Each row below holds a small network's activations on one input, seen along a few directions.
In each table, some parts of the input vary, and every possible input appears once, in random order.
A made-up example of a description, with smaller parts first: values(2) and (point or line(11) or (ring(5) and line(6))).
Shared parts are said once, and a part with two or three values counts as separate values.

Other details of the inputs vary at random and push rows far along two fixed directions, the same in every table; ignore that.

Rows:
row 1: [ 46  55  77 -28  33 -65  22 -53 -42 -11 -14]
row 2: [-13 -14  -7   3  -5  -8   9  11  23 -11 -15]
row 3: [ -9  61  15  -7 -26  38 -35  44 -35  46  25]
row 4: [  9 -22 -16  -3  11 -10  10 -15  28  -8  -9]
row 5: [ 10 -16 -12   1   7   0  -1  -7  27  -5  -4]
row 6: [-10 -16   3   9   1  -9   7   8  26 -16  -8]
row 7: [ -5 -22 -26  -2  -3   8   2  -1  31  -4  -4]
row 8: [  2  72  25   4 -41  38 -44  21 -31  52  18]
row 9: [ -9 -15  -1  15   3  -5 -15   9  12 -18  -3]
row 10: [-16 -22   2   7  -3  -5  -9  12  16  -8 -10]
row 11: [-15 -25 -23   5  15   7   8   8   1  -5  17]
row 12: [  5  -7 -19   2  -1   4 -17  -3  12   0  -1]
row 13: [  4 -54 -23   4 -13   3  15   1  10 -18  17]
row 14: [  2  86  35  -2 -41  14 -36  39 -15  29   6]
row 15: [ 31  25   8 -12  11 -42   1 -36 -11   1 -13]
row 16: [ -3 -22 -14  16   2  23   5  -4  20   2   7]
row 17: [-18 -30 -29   4  12   9  10   9   1  -5  12]
row 18: [  4 -39 -22   2 -20   5  11   6   2 -11  14]
row 19: [ 34  25  39  -1  25 -73  14 -40 -18 -18 -25]
row 20: [ 28  50  51 -11   4 -57   1 -21 -27   7 -27]
row 21: [  5 -22 -14  18  11   2   4 -21   6  -7   4]
row 22: [ 25  29  16   1   7 -31   9 -39 -24   8  -6]
row 23: [-14 -44 -23   7   1   1  15 -21  12   2  -8]
row 24: [ -7 -23  13   6   5 -13  -7   3  17 -14  -9]
row 25: [-11 -22 -23  10  -7  13  14  -9  17   3  -3]
row 26: [  7 -42 -13   3 -13   6   8   3   7 -15  23]
row 27: [ -7 -13  -8   2  16   9  17  11   6   2  11]
row 28: [  6 -33 -25   7  11   2  -9  -7  23 -11  -3]
row 29: [-13  48  11  -2 -25  36 -29  34 -26   6  12]
row 30: [ -4  60  18  -1 -18  43 -27  43 -18  33  33]
row 31: [-18 -34 -11   1  18  11   7   8   9   1  16]
row 32: [ 31  46  23  -6   3 -40  10 -45 -34  13  -9]
row 33: [-19 -27 -21   2   4  15   7   9  -1 -22  -8]
row 34: [ -1 -17 -15  16   2   6   2 -15   4   0   4]
row 35: [  1  74  25   8 -44  51 -54  30 -29  54  25]
row 36: [-14 -13  11  -8   7  10   2   5  -2 -12   0]
row 37: [ -9  33  -8  -2 -37  46 -52  38   3  32  13]
row 38: [-15  45   4   7 -45  50 -42  29 -17  46  19]
row 39: [ 40  52  54 -25  23 -54  24 -39 -51  -2 -31]
row 40: [ 37  45  53 -17  16 -82  17 -42 -31   1 -39]
row 41: [ 13   0   0  -7  25 -20  33 -10 -10   1 -10]
row 42: [ -4 -18 -29  -5  -2  -4  -7  -9  14  -3  -6]
row 43: [  1  48   4  -3 -38  47 -61  39  -3  37  16]
row 44: [ -7 -37 -27  -5   3  -2  -2  -9  24  -4 -10]
row 45: [-14  55  15  -5 -27  44 -39  48 -28  45  31]
row 46: [-16 -33 -19   9   3 -17   3   2  15 -18 -18]
row 47: [ -8 -28 -19  16   1  19  11  -6  22   2   3]
row 48: [-15 -24  -2   0  10  20  16  13  19 -24   2]
row 49: [-20 -27 -11   4   9  12   5   6   7 -27   5]
row 50: [-11 -34 -29  -9  -1  -2  -2  -9  22   0 -12]
row 51: [-15 -14   2   1   8  13  -2   5   3 -26  12]
row 52: [ -8 -26 -25  -1  17  -8  19  -5  -6  -7   2]
row 53: [ -4  19 -16   1 -56  40 -25  43 -17  20  26]
row 54: [-11 -21 -15  -4  11   3  11   8  -8   8   2]
row 55: [-10 -31 -18   1  23   4  27   6  10  -6   3]
row 56: [-21 -36  -6  -4   8  16   9   8   5 -18  -7]
row 57: [-12 -38 -22   7  25   0  15  -2   9 -15  17]
row 58: [ -3  -2 -20 -10 -11   4  -2  -1  21   5  -6]
row 59: [ 35  37  30  -3  11 -38  24 -45 -18  11 -12]
row 60: [-14 -27 -17   0   6  24  19  17  12 -22 -14]
row 61: [ -6 -19  10  -4  17   7  19  -2  16 -30   4]
row 62: [-13 -22  -7   0   8  20  18  14  14 -22  -5]
row 63: [ 37  37  55  -8  22 -64  20 -35  -6 -14 -19]
row 64: [ 33  28  35  -3  21 -72  15 -38 -22 -14 -28]
Description of these inputs: line(4) and (point or (values(3) and ring(5))).
Changing only the line(4) part turns row 44 into row 43. The same change can be made to row 55. Which row results? -> row 30
Change only the line(4) part in row 64. List by row number the other rows that result. -> row 9, row 19, row 46
Change only the values(3) part in row 58. List by row number the other rows that result. -> row 42, row 50
Change only the values(3) part in row 16. List by row number the other rows that result. -> row 21, row 35

Rows:
row 65: [  6  31  42  -6  21 -13  11   3 -30  -9   9]
row 66: [-25   0 -21   9 -37  45 -35  48  11  10  17]
row 67: [ -1  -2   0   8 -11   2  -8   6  10  -4  -1]
row 68: [ -6 -12 -13  10 -14  25 -11  11  13   1  13]
row 69: [  2 -90 -33   8  35 -26  41 -39  31 -42 -11]
row 70: [ 12  31  17  -9   0 -25   1 -13 -23  11 -10]
row 71: [  2 -46 -18   2  29 -24  37 -30  13 -13 -12]
row 72: [ -5  -1  -6   1   3  -2  -2   0   5   3 -11]
row 73: [ 19  30  28  -4  -2 -25  -6 -16  -9   6  -9]
row 74: [-11 -19 -18   3  -6  19   1   6   2   8   6]
row 75: [-30  -3 -26   6 -35  45 -32  44   6  11  16]
row 76: [-12   6 -14   4 -15  34 -22  22  12  13  16]
row 77: [-16   2 -15   4  -8  18 -10  16   0  10  -5]
row 78: [ 19  33  23 -10   4 -20  -9 -12 -10   8 -12]
row 79: [ 23  33  25  -4   0 -17  -1 -21 -10   8   3]
row 80: [ -5 -59 -29   3  13  -3  21 -13  15 -17   1]
row 81: [  6  33  41 -16  13 -13  18   5 -24 -15  -7]
row 82: [ 21  33  17  -7   8 -21   6 -18 -13  12  -4]
Changing only one part turns row 66 into row 69. The same change can be made to row 77. Which row results? -> row 71
Describe the family of inputs behind these rows. -> values(2) and (point or ring(8))
Change only the values(2) part in row 72. List by row number the other rows that result. -> row 82

Rows:
row 83: [-10  27  -1   1 -20  28 -32  24   4  17   2]
row 84: [-33  -4 -17   0 -21  43 -22  46  10   2   8]
row 85: [  0 -44  -2   2  26 -14  31 -21   6 -29  -7]
row 86: [  2  21  21   3  -4   9  -4  13 -16   4  12]
row 87: [-46 -53 -33  14  -1  45  -4  35  24 -10  15]
row 88: [  2  40  13   2 -25  16 -36  18  -1  17   8]
row 89: [  9 -13  -7  -8  22 -12  19 -20  -2  -3  -3]
row 90: [  9 -14  -4  -5  21 -13  27 -23   0  -2  -4]
row 91: [ 20  21  11  -8   2  -6   8 -14 -14   5   5]
row 92: [-37  -3 -17   6 -26  46 -27  54  11   5  13]
row 93: [ 23  33  26  -3   0 -27  -8 -17  -5   5  -7]
row 94: [ 12  33  32  -8  14 -22   5 -11 -27   3   0]
row 95: [  8 -22  -3   0  13 -20   8 -24  19 -17 -13]
row 96: [-14 -28  -3   4  18  -2  19  -2   5 -13   0]
row 97: [  5  25  18  -8  -5  -7  -8  10 -12  -6   0]
row 98: [ 14  16   3  -1  -4 -20  -5 -12 -13  16  -4]
row 99: [ 22  30  13  -7  -5 -21   0 -21 -21  19 -10]
row 100: [  3  26  19  -7  -2 -12   1   9 -11   1  -6]
row 101: [ -1 -44 -24  -1  16   2  20 -12  16 -17   4]
row 102: [-24   0  -9   4 -22  35 -25  45   7  -2  13]
row 103: [ 20  31  36  -5   7 -15  11 -13 -27   0  -1]
row 104: [  8  13  -4  -1 -17   0 -17  -3  -7  11   5]
row 105: [  2  39   6   2 -23  30 -19  24 -12  25  25]
row 106: [ 19  46  16  -4 -26  -3 -17  -7 -20  25   4]
row 107: [ -1  -8  -1   5   5  -7  -1  -4  16  -1 -10]
row 108: [ -6 -12  -7   7  -8  11  -8   1  22  -4  -4]
row 109: [-31   9 -20  12 -42  63 -52  51  21  15  19]
row 110: [ -4 -27  -1  -5  19 -23  28 -11  10 -21 -19]
row 111: [ 11  33  26 -13   7 -23   2  -2 -19  -1  -9]
row 112: [-38 -76 -33  13  16  24  23  11  30 -24   2]
row 113: [ 19  34  24  -5   6 -26  -8 -15  -8   9 -13]
row 114: [-33 -36 -34  12 -11  38 -21  28  34  -2   2]
row 115: [ 17 -30  -7   2  12 -37  25 -41   9 -10 -12]
row 116: [ 15 -51 -12  -1  35 -31  48 -43  15 -25  -9]
row 117: [-30 -44 -28   6 -10  32  -2  31  26 -20   3]
row 118: [ 11 -26 -12   2   6 -27   9 -27   6  -7  -6]
row 119: [-16 -49 -13   8  17   6  12   4  13 -24   6]
row 120: [-23   1  -6   2 -17  27 -10  36   6   2   3]
row 121: [ 20  24  11  -6   3 -10   0  -8 -15   8  10]
row 122: [  8 -45 -13  -1  36 -28  44 -36  12 -15 -10]
row 123: [-44 -83 -40  13  14  32  21  14  34 -26   2]
row 124: [ 14 -20  -8   8  29 -40  33 -43   1 -26 -20]
row 125: [-30 -22 -28  10 -17  44 -23  29  29   4   2]
row 126: [ 21  34  17  -7  11 -19   7 -14 -21  16   5]
row 127: [-24   8  -5   0 -17  29 -21  40   3   4   8]
row 128: [ 20  40  13  -6 -21  -7 -15 -12 -20  19   1]
row 129: [-23 -18 -30   3  -9  45  -8  24  11  10  14]
row 130: [ 26  29  19  -5   7 -20   7 -16 -18   9   8]
row 131: [ 16  48  19  -6  -3  -1  -3   0 -23  26  11]
row 132: [ 27  30  17 -10   8 -18   4 -17 -20   5   6]
row 133: [ 10  -9  -7  -2   6 -21   3 -19  -5   4 -10]
row 134: [  6 -37 -15  -2  33 -24  29 -27   8 -13  -4]
row 135: [ -5  43  17  -1 -29  23 -27  39 -13  13  11]
row 136: [ 24  34  14 -10  -3 -23  -6 -19 -26  18  -9]
row 137: [  9 -16  -5   1  12  -5  21 -15   5  -5   5]
row 138: [ -6  41  15   0 -31  27 -24  39 -12  12  10]
row 139: [  4  21  15  -4 -10   0  -2  12  -8  -3  -4]
row 140: [ 12  26  17   2  -9  -7 -11  -6   3   7  -4]
row 141: [ -1 -23  -7   5  14 -16   5 -12  21  -9 -13]
row 142: [-35   7  -9   5 -20  53 -29  46  -3  11  21]
row 143: [  4  -3  -9   7  19 -23  19 -25  -3 -10 -16]
row 144: [  3  28  18 -11   0 -10   2   3 -13   0  -9]
row 145: [ 22  32  16 -12  13 -17   4 -16 -23  13   2]
row 146: [  5  -7   7  -8   9 -18  11  -5   0 -21  -9]
row 147: [ 24  28  15  -6  -2 -28   4 -24 -20  18 -10]
row 148: [  8   7  18  -4  11 -11   5  -7 -15 -10   3]
row 149: [  7   9  -6  -2 -17   2 -14  -6  -5   9   3]
row 150: [ 14  48  23  -5 -10  -4 -15  -1  -9  18  -8]
row 151: [-34   7 -33  14 -51  68 -48  57   8  35  23]
row 152: [  2  42  26  -8  -4   7  -7   7 -27  13   3]
row 153: [ 12 -35 -14  -4  19 -32  24 -37   4  -9 -19]
row 154: [  3  40  27  -9   1   1  -7   2 -28  10   3]
row 155: [-13 -75 -17  11  30  -5  38 -14  23 -35  -4]
row 156: [  8 -26  -3   0  16 -23  14 -29  21 -19 -16]
row 157: [-12 -15  -4   3  -4   5  -3  19   8 -14   2]
row 158: [ 18  14   8   1  -9 -21  -1 -20  -8  11  -1]
row 159: [ -5 -32 -11   9   4  -4   2  -7  29 -13  -6]
row 160: [  0 -42  -2   0  26 -16  26 -20   4 -29  -5]
row 161: [ 23  49  19  -6 -11 -20 -16  -9 -30  27  -3]
row 162: [  4  -4  -9   5 -13  -5  -8  -6   2   8   4]
row 163: [-31 -22 -27  13 -19  44 -22  33  31   7   4]
row 164: [-17 -48 -13  10  15   8  13   6  14 -22   7]
Changing only one part turns row 89 into row 101. The same change can be made to row 161. Which row results? -> row 118
Changing only one part turns row 164 into row 87. The same change can be made to row 104. Which row results? -> row 133
Changing only one part turns row 110 into row 139. The same change can be made to row 163. Which row results? -> row 140
Describe the family of inputs behind these rows. -> values(2) and (point or (ring(5) and ring(8)))
Change only the values(2) part in row 136. List by row number the other rows that result. -> row 149
A walk changes only the ring(8) part. It starts at row 86 and steps to row 164. List the rest of the walk in order. -> row 119, row 148, row 160, row 85, row 103, row 155
Change only the ring(5) part in row 123. List by row number the other rows that result. -> row 90, row 99, row 110, row 150
